Each row below holds a small network's activations on one input, seen along a few directions.
Each table varies a few parts of the input and shows all the possible inputs, shuffled.
A made-up example of a description, with smaller parts first: ring(8) and (point or line(9) or (values(3) and line(6))).
Shared parts are said once, and a part with two or three values counts as separate values.
In the rows, zero is written as 128.

Other details of the inputs shift rows strongly along two fixed directions, in all tables alike. That doesn't count.

Rows:
x1: [129 136 138 125 128 132 136 136 110 135 122 124 131]
x2: [129 132 138 125 135 131 136 136 117 133 121 123 135]
x3: [132 127 133 129 133 131 134 137 113 140 123 121 134]
x4: [127 131 117 128 121 125 121 116 145 118 139 135 126]
x5: [127 131 115 128 122 125 120 119 144 116 138 134 124]
x6: [134 128 134 126 130 131 134 137 111 141 122 121 133]
x7: [125 124 133 127 139 132 140 135 119 132 124 120 133]
x8: [128 125 135 124 142 129 143 138 122 130 127 127 136]
x9: [132 135 124 131 111 119 113 114 138 129 128 128 120]
x10: [125 135 135 128 133 129 136 137 110 131 121 122 128]
x11: [133 131 138 127 129 132 135 137 113 138 123 119 131]
x12: [128 115 129 128 142 130 144 135 118 129 125 126 137]
x13: [127 130 123 130 118 120 115 117 145 122 133 130 126]
x14: [127 134 121 130 118 124 115 117 142 120 136 133 127]
x15: [123 124 132 127 141 130 146 134 117 123 125 129 134]
x16: [134 132 123 133 112 122 112 114 137 129 130 125 119]
x17: [126 125 115 130 123 120 123 118 144 111 136 135 124]
x18: [134 133 138 130 131 133 134 134 112 139 119 119 130]
x19: [129 122 114 129 121 121 117 116 144 125 136 129 127]
x20: [128 126 117 130 121 123 123 117 145 114 138 137 127]
x21: [125 123 135 123 143 127 144 136 121 129 126 127 134]
x22: [126 135 138 125 129 130 136 134 109 135 122 124 129]
x23: [131 126 134 126 130 129 134 135 110 140 121 120 131]
x24: [130 137 119 131 113 121 113 120 138 122 134 130 121]
x25: [131 128 122 129 116 123 113 116 142 123 134 126 123]
x26: [130 136 120 128 111 120 113 118 135 123 133 129 118]
x27: [127 123 133 128 139 130 136 135 115 135 123 122 137]
x28: [130 121 118 128 124 121 121 117 147 119 140 130 124]
x29: [131 134 123 131 112 120 114 120 142 127 133 128 124]
x30: [134 137 124 132 111 121 112 116 140 129 129 129 122]
x31: [128 122 118 130 122 119 123 117 148 116 135 134 127]
x32: [126 127 134 124 142 131 144 136 119 127 129 130 134]
x33: [122 131 131 125 140 130 140 136 115 127 123 124 131]
x34: [128 135 119 131 119 123 114 119 142 118 135 132 125]
x35: [131 119 130 125 144 130 142 137 120 133 129 127 137]
x36: [123 132 135 127 138 130 137 136 114 127 122 124 132]
x37: [127 135 135 125 136 132 136 137 113 129 122 124 132]
x38: [128 134 120 128 117 122 114 117 139 118 133 130 121]
x39: [127 118 132 128 142 131 145 135 120 125 125 124 135]
x40: [127 134 122 127 115 122 114 115 139 120 134 132 123]
x41: [126 131 138 128 131 127 136 136 114 136 120 121 131]
x42: [129 117 130 124 144 129 142 135 118 132 128 126 135]
x43: [125 129 134 126 139 131 140 137 121 132 123 124 136]
x44: [131 134 139 125 129 130 135 138 114 138 121 122 132]
x45: [132 126 117 131 119 123 113 118 143 126 136 130 130]
x46: [126 128 132 124 144 130 143 138 118 125 128 129 133]
x47: [126 126 130 127 142 131 145 138 118 122 125 129 134]
x48: [133 139 123 132 111 123 113 114 136 127 131 131 121]
x49: [122 129 130 124 141 132 143 135 116 125 125 126 132]
x50: [132 126 118 132 114 120 112 117 138 129 134 127 123]
x51: [133 123 118 129 124 123 120 119 148 120 141 131 126]
x52: [125 133 122 130 118 122 115 115 141 120 135 132 125]
x53: [133 131 121 133 113 123 113 119 141 127 135 125 123]
x54: [130 124 118 130 122 121 123 118 149 117 136 135 129]
x55: [129 121 129 125 141 134 141 135 119 134 126 125 138]
x56: [127 136 137 128 131 131 136 136 112 134 123 124 131]
x57: [129 127 121 132 119 122 114 117 144 122 135 127 125]
x58: [135 130 119 132 112 120 111 113 136 132 130 127 122]
x59: [124 126 134 123 142 129 144 134 117 126 128 129 133]
x60: [127 134 137 125 134 133 136 134 114 131 123 125 134]
x61: [126 128 119 128 119 120 118 117 146 122 134 130 125]
x62: [135 130 134 130 131 131 133 133 111 142 119 121 132]
x63: [127 126 133 127 139 133 140 137 120 132 125 121 135]
x64: [126 130 139 124 135 129 137 135 116 132 120 122 133]
x65: [124 126 134 124 140 130 143 135 120 130 124 125 135]
x66: [127 127 117 127 124 119 121 118 144 114 139 135 122]
x67: [ 87  48 167 144 126 238  66 194 164 173  77 235  30]
x68: [131 125 117 129 122 126 120 117 148 121 139 129 127]
x69: [126 127 134 124 140 132 143 136 122 130 125 126 136]
x70: [133 130 122 129 116 125 113 117 143 123 135 127 125]
x71: [130 138 123 131 111 121 113 112 135 126 130 131 119]
x72: [127 133 116 129 120 123 117 120 143 118 136 132 124]
x73: [125 129 117 127 121 124 121 114 143 117 138 134 124]
x74: [130 117 128 128 142 131 144 136 120 129 126 127 139]
x75: [128 123 129 127 140 132 139 136 118 136 125 123 138]
x76: [129 124 134 125 136 131 135 134 113 136 122 122 135]
x77: [129 131 123 130 118 121 115 118 146 123 134 131 128]
x78: [124 132 133 126 138 133 141 135 117 130 125 126 135]
x79: [128 138 136 128 131 129 135 133 108 134 117 123 126]
x80: [130 121 113 128 122 123 119 115 145 123 138 131 127]
x81: [133 140 120 132 112 122 112 116 136 125 130 130 119]
x82: [124 131 118 128 119 122 118 115 142 119 136 133 124]
x83: [128 132 139 125 129 128 136 136 113 137 120 121 130]
x84: [129 120 132 129 142 132 145 136 121 126 126 125 137]
x85: [129 137 136 125 130 131 135 138 110 133 121 123 129]
x86: [126 123 132 126 141 133 143 134 119 130 126 122 134]
x87: [131 129 121 132 119 124 114 118 145 123 136 127 127]
x88: [128 128 137 129 132 130 136 136 113 136 122 118 130]
x89: [130 129 138 126 130 131 135 136 112 137 122 118 129]
x90: [125 134 137 128 131 129 137 135 110 133 122 123 129]
Each input here is: values(2) and line(5) and line(9).
Changing only the line(9) part turns x21 into x9. The same change can be made to x8. Which row results?
> x30
Changing only the line(9) part turns x2 into x43. The same change can be made to x25. Which row results?
> x7
Changing only the line(9) part turns x1 into x78. The same change can be made to x26. Which row results?
> x33
A walk changes only the line(5) part. It starts at x45 and steps to x87. List the rest of the walk in order.
> x77, x14, x34
Which other rows does x14 become when the values(2) part takes its other values? List them by row number.
> x52
Which other rows does x10 become when the line(5) part takes its other values? List them by row number.
> x41, x50, x88, x90
Which other rows does x23 become when the line(9) part takes its other values? List them by row number.
> x12, x19, x27, x42, x50, x58, x76, x80
A walk changes only the line(9) part. It starts at x47 and steps to x46. List the rest of the walk in order.
> x5, x72, x34, x37, x24, x85, x81

Rows:
x91: [117  75 159 143 153 234  88 195 135 198  88 173 106]
x92: [106  86 156 113 221 119 237 162  98 109 120 103 180]
x93: [ 80 108 157 146 136 206 116 182  87 135  67 200  39]
x94: [142 224  99 121 114  80 122  79 147  90 172  70 199]
x95: [113  93 107 159  70 106  69  81 186 104 119 150  56]
x96: [159 170 128 120 103  52 138  80 162 101 168  45 181]
x97: [ 74 109 162 124 138 200 108 191  94 150  81 202  48]
x98: [142 117 132 116 170 129 178 162  24 172 108  89 154]
x99: [ 86 117 177 125 135 211 118 180 105 154  82 213  59]
x100: [144  92  67 159  73 130  55  87 161 124 135 161  66]
x101: [119 102 127 138  68 111  69  79 205 122 133 162  76]
x102: [151 101  87 137  71 136  56  85 179 143 149 173  86]
x103: [126 185 179 108 170 151 187 181  62 134 117  95 163]
x104: [111 119 173 116 167 105 193 157  48 152  91  78 145]
x105: [117 136 191 126 180 138 181 165  92 160  95  66 190]
x106: [123 158 110 132  70 130  59 109 198 105 143 190  86]
x107: [102 136 137 103 222 142 229 170  72  87 133 132 178]
x108: [192 166  80 123 101  59 129  81 127 126 169  77 192]
x109: [160 168 120 124  98  34 143  76 152 105 154  66 184]
x110: [158 108  98 137  77 149  46 112 204 140 160 152  96]
x111: [167 120  42 116 152  66 168  73 150  77 202  91 204]
Changing only one part turns x92 into x111. The same change can be made to x105. Which row results?
> x91
What is each input in this table made of?
> values(3) and (point or line(6))
List by row number the other rows that have the values(3) part in common with x103.
> x93, x94, x97, x99, x106, x107
Which other rows does x110 become when the values(3) part takes its other values? List them by row number.
> x96, x103

Rows:
x112: [160 158 100 138  47  90  50  67 184 134 153 109 123]
x113: [141 109  84 141 100 112  86  93 188 114 147 145 120]
x114: [113  65 139 135 132 185 105 164 142 168 101 184  70]
x115: [138 145  80 138  74  93  79  60 180  96 164 127 116]
x116: [127 115 131 123 163 131 153 134 119 133 125 115 156]
x117: [135 126 162 115 202 128 211 166  59 149 116  89 187]
x118: [128 124 149 122 162 131 159 149 108 129 126 116 145]
x119: [155 157  83 117 103  68 117  75 163  85 181  88 163]
x120: [152 147  71 127 109  69 120  71 167  97 181  88 172]
x121: [120 145 129 128 117 110 123 122 105 123 120 126 115]
x122: [ 92 115 145 135 127 181 101 164 140 137 106 179  77]
x123: [160 143 137 132 105 110 113 120 118 158 126  79 149]
x124: [112  84 139 141 132 177 104 162 147 141  99 175  85]
x125: [ 95 100 150 130 135 181 103 153 149 138 102 182  88]
x126: [ 96  93 162 132 137 189 102 166 150 146 103 197  76]
x127: [119 153 146 114 149 136 154 151  93 125 122 122 136]
x128: [120 136 152 117 148 132 167 143 106 127 115 124 145]
x129: [144 132 115 122 126 105 143 118 114 127 137 101 135]
x130: [126 164 160 120 180 128 204 168  35 137  93  90 169]
x131: [130 116 125 128 125 111 127 124 115 127 126 117 126]
x132: [142 153 134 140  73 128  66 113 150 153 122 125 101]
x133: [100  92 148 133 118 166  97 151 127 149  97 180  75]
x134: [112 153 148 121 155 135 153 143  98 123 112 120 138]
x135: [106 101 144 132 124 178 104 161 140 145 107 187  86]
x136: [134 115 129 117 156 132 154 142 115 135 134 116 154]
x137: [156 129 117 126 146 105 164 116  97 129 140  94 171]
x138: [119 148 160 118 167 123 196 153  74 130 115  97 171]
x139: [129 149 158 118 181 129 207 164  40 142  96  90 179]
x140: [130 129 113 132 113 104 120 106 167 101 152 120 134]
x141: [126 146  98 127 102 107 105  95 162 104 155 126 134]
x142: [133 106 116 137 135 134 130 121 127 137 131 123 130]
x143: [120 140 113 140  99 130  94 106 146 114 133 143  94]
x144: [123  96 137 128 144 146 139 142 146 137 121 148 124]
x145: [167 141 135 130 124 103 137 120 100 170 127  65 176]
x146: [102  86 147 133 141 180 104 158 155 137 105 173  88]
x147: [125 139 128 115 129 128 132 127 127 120 137 129 137]
x148: [116 138 138 129 127 148 122 150 119 130 117 155 106]
x149: [144 187  95 123 101  62 116  69 158  81 174 100 151]
x150: [128 124 162 120 194 128 217 168  62 146 112  85 188]
x151: [130 146  97 131  79 108  82  92 165 112 145 146  86]
x152: [111  68 141 138 139 190 103 172 150 159 107 193  85]
x153: [142 131 102 129 110 106 112 108 155 109 153 124 133]
x154: [131 118 126 134 136 132 137 127 114 128 126 112 128]
x155: [148 157  78 126 103  69 117  74 164  87 178  84 163]
x156: [116  74 150 140 129 192 100 167 139 149 101 187  72]
x157: [139 131  99 135  83 117  82  87 170 108 149 153 107]
x158: [143 168 128 124 133 104 158 118  83 115 131  99 153]
x159: [105 121 132 134  99 152  86 128 182 115 122 185  72]
x160: [129 124 143 121 149 126 162 141 119 122 124 115 144]
x161: [132 107 129 126 146 116 148 133  97 144 120 113 143]
x162: [130 137 134 119 133 124 152 133  92 140 119 117 130]
x163: [128 174 118 127 116  86 141 101 134  95 149 102 150]
Changing only one part turns x138 into x163. The same change can be made to x157. Which row results?
> x158
What is each input in this table made of?
> line(4) and (point or (values(2) and line(6)))
Which other rows does x128 become when the values(2) part takes its other values? List them by row number.
> x138
Which other rows does x116 become when the values(2) part takes its other values? List them by row number.
> x117
A walk changes only the line(4) part. It starts at x148 and steps to x135. List the rest of the walk in order.
> x153, x152
